These are the activations of a small neural network, seen along a few directions. Each row is one input.
In each table, some parts of the input vary, and every possible input appears once, in random order.
Descriptions start from the smaller parts, as in this example, which fits no table here: one of 2 separate values, together with either a single point or one of 11 places around a ring or (one of 4 places along a line, together with one of 5 places around a ring).
Shared parts are said once, and a part with two or three values counts as separate values.
(in the rows, 128 means zero)

Other details of the inputs vary at random and push rows far along two fixed directions, the same in every table; ignore that.

Table:
R1: [129 151 138  95 149 115 132 128 103 174 118 151 141]
R2: [120 141 135 106 169  89 133 131 108 178 106 121 156]
R3: [152 135 136 100 140 170 103 131 133 109 133 170 100]
R4: [135  83 142 221 108  80 176 103 162  93 108  65 137]
R5: [ 97 149 116  88 142 126 134 129  93 160 128 131 149]
R6: [ 89 142 120  99 145  95 143 134 104 170 134 113 159]
R7: [116 144 143 117 162  97 141 126 114 177 110 125 158]
R8: [137  88 116 172  99 160 116 111 161  52 156 107  99]
R9: [127 147 138  87 152 112 131 133 104 166 112 148 138]
R10: [105 147 113  88 154 125 118 133 103 160 134 125 161]
R11: [129  93 147 206 106  93 153 116 165 104 104  65 134]
R12: [ 86 148 116  90 154 115 145 132  96 174 120 124 166]
R13: [152 106 129 174 100 127 122 133 151  81 130 126  99]
R14: [167 137 121 103 120 177  94 136 137  88 144 186  74]
R15: [122 146 136 115 154  85 147 133 106 183 114 124 149]
R16: [143 141 103  97 107 191  93 134 131  78 165 172  95]
R17: [172 131 128 111 129 192  88 124 138  98 150 182  85]
R18: [114 152 141  92 144 101 131 138 105 195 104 133 153]
R19: [153  98 130 197  84 122 130 123 170  73 124  99  94]
R20: [ 88 119 112 169 125  68 165 120 121 133 116  65 159]
R21: [126 110 134 196 122  57 166 115 142 128 108  75 143]
R22: [127 153 138  97 139 120 127 130 109 182 118 148 142]
R23: [118 165 129  96 149  99 126 139 107 198 117 146 148]
R24: [ 97 147 116 100 144  97 144 136 101 165 129 108 166]
R25: [ 94 115 126 160 133  83 160 120 130 130 117  64 173]
R26: [152  89 137 183 106 128 146 113 163  67 120 107 105]
R27: [124 153 141 101 151 128 121 132 118 179 120 147 145]
R28: [117  90 115 201  96 108 160 113 148  72 132  61 121]
R29: [121 106 140 182 126  74 147 120 144 145 100  66 152]
R30: [106 116 120 147 122 107 155 121 130 117 125  89 160]
R31: [148 129 133 107 124 171 106 141 130 114 133 177 107]
R32: [135 132 112 101 121 209  95 129 130  83 156 167  92]
R33: [103  93 129 186 114 100 156 111 152  93 130  66 144]
R34: [130 140 108  90 114 180  95 133 128  96 166 176  96]
R35: [117  86 114 201 109 114 146 107 150  76 129  59 128]
R36: [126 141 134 101 156 117 112 143 108 172 118 145 145]
R37: [129 123 116 103 114 185 110 126 137  88 157 163 105]
R38: [166 130 129 108 113 185  92 146 132  96 148 184  79]
R39: [161 133 130 111 108 176  98 141 140 110 140 165  83]
R40: [121 121 121 117 111 153 122 121 129  99 150 138 117]
R41: [152  82 143 207  96 134 132 120 169  56 126  99 103]
R42: [169 138 128 110 108 190  95 134 140 107 152 181  77]
R43: [155 117 134 134 103 175 111 129 153  95 131 153  94]
R44: [123 144 139  95 143 114 125 143 102 171 115 150 144]
R45: [121 143 135 107 156  83 145 138 107 174 109 122 146]
R46: [116 154 137  94 151 114 136 133 110 196 113 147 157]
R47: [136 142 114  83 115 186 102 130 117  99 156 167 112]
R48: [124 154 133  97 157 116 117 131 111 194 118 142 152]
Each input here is: one of 6 places along a line, together with either one of 3 separate values or one of 5 places around a ring.
Question: The inputs of R9 and R14 match in every part but the place on the line of 6. If R47 is changed in the same way as R9 into R14, which row does it become?
Answer: R16
Question: Which other rows does R8 become when the choice among 3 separate values takes its other values? List them by row number.
Answer: R10, R35
Question: List by row number the other rows that have the place on the line of 6 in common with R3.
Answer: R7, R11, R25, R27, R32, R33, R41

Table:
R49: [147  86 144 216 117  71 180 105 153  88 105  75 123]
R50: [162 126 141 113 129 152 127 124 131 101 134 181  94]
R51: [107  92 107 177 110 126 139 115 152  62 153  74 127]
R52: [ 67 173 102  41 177 123 121 138  70 198 131 141 174]
R53: [131 101 129 207  90  82 155 113 158 106 118  61 125]
R54: [168 133 143  83 122 223  79 137 141 103 142 210  86]
R55: [166  85 146 194 104 148 133 115 170  59 116 107  97]
R56: [182 143 134  80 135 215  86 133 131  96 143 215  74]
R57: [149  95 143 189 120 125 121 122 164 100 118  99 121]
R58: [151 138 117 116 103 157 116 137 131 108 139 161  92]
R59: [120 161 136  87 185  72 135 138  92 205 110 150 156]
R60: [ 81 121 113 142 137  85 168 116 109 138 125  63 186]
R61: [126 120 142 160 153  50 168 117 119 158  98  90 149]
R62: [103 153 148  85 161 104 136 136 102 220 105 142 176]
R63: [113 129 106  98 124 185 120 125 125  87 159 142 113]
R64: [134  99 123 205  90  74 157 118 153  98 116  64 119]
R65: [121 159 142  82 183  87 132 134  95 208  99 138 162]
R66: [175 136 136  89 128 222  67 136 139 107 142 198  78]
R67: [152  95 127 188  70 127 144 120 165  59 135 113  92]
R68: [ 98  86 112 190 109 103 162 106 148  73 137  46 138]
R69: [162 149 127  93 107 219  84 133 137 110 153 197  80]
R70: [133  96 124 211  92  61 153 133 148  89 122  69 115]
R71: [ 63 154 116  59 165 107 149 133  87 183 132 123 183]
R72: [106 168 122  78 151  72 134 156  79 205 111 135 148]
R73: [156  97 123 193  74 122 144 131 152  54 132 107  81]
R74: [ 64 158 102  72 172 102 128 138  83 185 133 121 182]
R75: [167 138 129  99 124 214  66 136 143 114 155 197  83]
R76: [119 160 140  86 186  82 126 139  99 206 105 142 165]
R77: [163 125 140 117 133 171  96 130 139 109 124 157  97]
R78: [105 131 135 163 134  68 144 126 132 176 112  80 166]
R79: [160 148 124  82  97 207  90 137 137 103 159 207  78]
R80: [115 116 151 162 146  81 157 124 131 169  89  82 169]
R81: [114 156 143  86 184  90 119 144 102 209 100 137 169]
R82: [157 145 133  87 103 216  86 133 139 108 156 204  84]
R83: [ 59 156 112  64 162 108 145 132  82 182 126 127 186]
R84: [115 155 150  77 176  87 145 135  97 202  99 150 169]
R85: [156  88 141 201  93 151 134 110 171  79 125 102 104]
R86: [ 93  88 110 197 104 109 167 105 145  68 130  53 144]
R87: [ 71 156 115  62 160 107 144 131  81 182 133 124 194]
R88: [162 146 120  76  98 193  92 153 120  90 157 214  65]
R89: [138  80 156 206 112  90 163 112 165  90  98  73 137]
R90: [ 83 121 110 141 139  80 158 115 108 141 127  60 182]
R91: [179 149 128  66 122 251  52 136 134 113 159 227  64]
R92: [152  99 133 198  84 143 125 110 169  77 134  95  97]
R93: [ 82 120 108 145 143  75 151 122 113 139 134  64 186]
R94: [113 180 124  59 148 124 122 146  93 210 123 166 148]
R95: [156 100 117 195  80 122 124 125 166  62 142 106  88]
R96: [149 139 118 125 107 156  97 135 142 115 150 155  97]
Question: Describe the family of inputs behind these rows.
Answer: one of 4 places along a line, together with either one of 3 separate values or one of 9 places along a line
Question: The inputs of R65 and R76 match in every part but the place on the line of 4. If R66 is changed in the same way as R65 into R76, which row does it become?
Answer: R57
Question: The inputs of R51 and R71 match in every part but the place on the line of 4. If R70 is changed in the same way as R51 into R71, which row does it become?
Answer: R88
Question: List by row number the other rows that have the place on the line of 4 in common with R55.
Answer: R49, R56, R58, R60, R63, R69, R73, R80, R85, R86, R94
Question: Which other rows does R84 become when the place on the line of 9 takes its other values? List them by row number.
Answer: R50, R54, R62, R67, R79, R82, R88, R89
Question: A walk changes only the place on the line of 4. It starts at R83 and steps to R86. List the rest of the walk in order.
Answer: R52, R74
Question: Which other rows does R90 become when the choice among 3 separate values takes its other values? List them by row number.
Answer: R52, R68

Table:
R97: [105 147 148 118 145  72 146 139 116 181  94 118 154]
R98: [168 116 134 160  93 162 116 121 155  67 124 139  78]
R99: [134 159 106  52 122 204  90 145 110 121 161 198 113]
R100: [154 131 134 115 134 160 125 131 112 111 126 171 105]
R101: [ 85 126 130 133 158  65 171 121 112 147 122  78 164]
R102: [123 132 140 120 145  67 160 122 113 172 102 108 158]
R103: [112 133 138 148 126  59 160 138 127 181 108  90 162]
R104: [166  76 141 215  87 127 160 108 161  40 126 103 103]
R105: [ 99 129 133 128 149 101 140 133 118 185 101  83 168]
R106: [131 130 144 143 144 133 119 121 148 144 127 137 130]
R107: [137 121 134 160 145 124 128 117 151 141 118 117 131]
R108: [155 147 126 116 115 159 108 141 126 128 136 156  96]
R109: [ 99 126 136 117 175  95 134 127 111 176  99 102 176]
R110: [146  99 117 171 108 152 141 104 148  41 151 101  92]
R111: [115 105 146 145 143 125 124 121 137 118 118 110 146]
R112: [124  93 120 195  71 150 133 108 166  55 152 100  90]
R113: [167 100 138 194 105 153 124 101 177  78 138 117 108]
R114: [116 144 113  80 136 148 113 138 115 122 147 160 133]
R115: [161  90 127 214  80 129 137 125 176  62 128  90  84]
R116: [108 140 147 106 163  88 153 141  96 178 105 143 156]
R117: [165  71 139 203  82 121 149 105 179  46 128 100  87]
R118: [138 139 114 122 130 115 105 145 118 144 133 138 113]
R119: [102 134 136 129 146 104 141 127 112 184 102  82 171]
R120: [144 153 116 101 130 134  95 143 105 148 139 156 111]
R121: [146 145 133  62 151 200  81 129 114 127 143 190 125]
R122: [156 148 133  60 140 189 103 144 107 129 143 223 101]
R123: [ 83 124 112 142 138  74 160 136 116 160 109  78 173]
R124: [ 88 141 111 109 160  81 145 137 104 162 115 104 168]
R125: [127  79 119 203  76 141 139 122 170  37 144  88 104]
R126: [107 134 108 125 116 138 126 122 123 136 138 126 121]
R127: [120 145 135  93 138 145 118 133 114 173 123 127 156]
R128: [141 138 134  61 149 201  79 133 121 127 145 196 121]
R129: [150  85 135 198 112 116 158 119 149  72 114 105 106]
R130: [ 85 144 116  93 140 100 143 143 105 177 125 122 176]
R131: [114 134 141 159 161  78 150 112 128 184 100  89 171]
R132: [157 161 127  85 118 169 100 146 122 141 145 181 103]
R133: [119 141 112 102 132 134 125 130 116 116 140 137 141]
R134: [ 90 123 146 143 141  87 148 131 125 179 104  73 175]
R135: [143 129 122 149 111  98 121 132 125 129 136 115 127]
R136: [130 134 134  95 158 163 102 125 112 137 124 149 138]
R137: [106 138 114 111 110 140 126 122 123 142 146 138 130]
R138: [162 102 132 180  93 143 125 123 167  64 118 120  81]
R139: [ 85 131 116 140 136  78 160 131 108 160 111  78 176]
R140: [137 142 109  76 148 181 108 130 116 102 157 169  95]
R141: [ 98 132 125 129 153  68 174 113 108 148 124  78 173]
R142: [159 148 123  59 145 178  94 140 116 134 134 203  83]
R143: [ 89 131 116 139 148  67 159 125 107 147 111  77 174]
R144: [ 90 159 115  93 133 107 139 123  97 188 131 125 164]
R145: [145 156 133  86 123 168  95 154 125 141 144 184  94]
R146: [113 134 143 141 157  85 145 118 135 190 111 111 173]
R147: [156 160 116  63 123 176  70 153 112 139 161 208  93]
R148: [144 146 138 112 121 125 125 131 127 137 115 146 125]
R149: [139 157 113  39 147 201  97 134 108 114 170 204  99]
R150: [128 124 137 137 140  82 154 119 118 150 102 105 136]
R151: [147  80 137 193  81 162 127 114 177  66 137  88 110]
R152: [125 158 106  78 117 192  95 126 108 132 156 178 100]
R153: [137 125 142 141 112 108 137 129 144 125 112 125 125]
R154: [161  95 141 159 101 146 125 120 160  64 134 137  75]
R155: [129  80 121 204  88 130 139 116 169  24 144  86 102]
R156: [120 137 128 133 130  84 120 143 116 157 128 120 134]
Question: Describe the family of inputs behind these rows.
Answer: one of 5 places around a ring, together with either one of 3 separate values or one of 4 places along a line or one of 5 places along a line
Question: The inputs of R115 and R108 match in every part but the place on the ring of 5. If R140 is changed in the same way as R115 into R108, which row does it become?
Answer: R110
Question: A walk changes only the place on the ring of 5. It starts at R148 and steps to R98. List the rest of the walk in order.
Answer: R138, R97, R153
Question: List by row number the other rows that have the place on the ring of 5 in common with R125.
Answer: R97, R101, R106, R111, R112, R116, R134, R145, R154, R155, R156
Question: Which other rows does R110 become when the place on the line of 4 takes its other values? List them by row number.
Answer: R139, R143, R152
Question: A walk changes only the place on the line of 5. It starts at R122 and steps to R117. List the rest of the walk in order.
Answer: R153, R103, R147
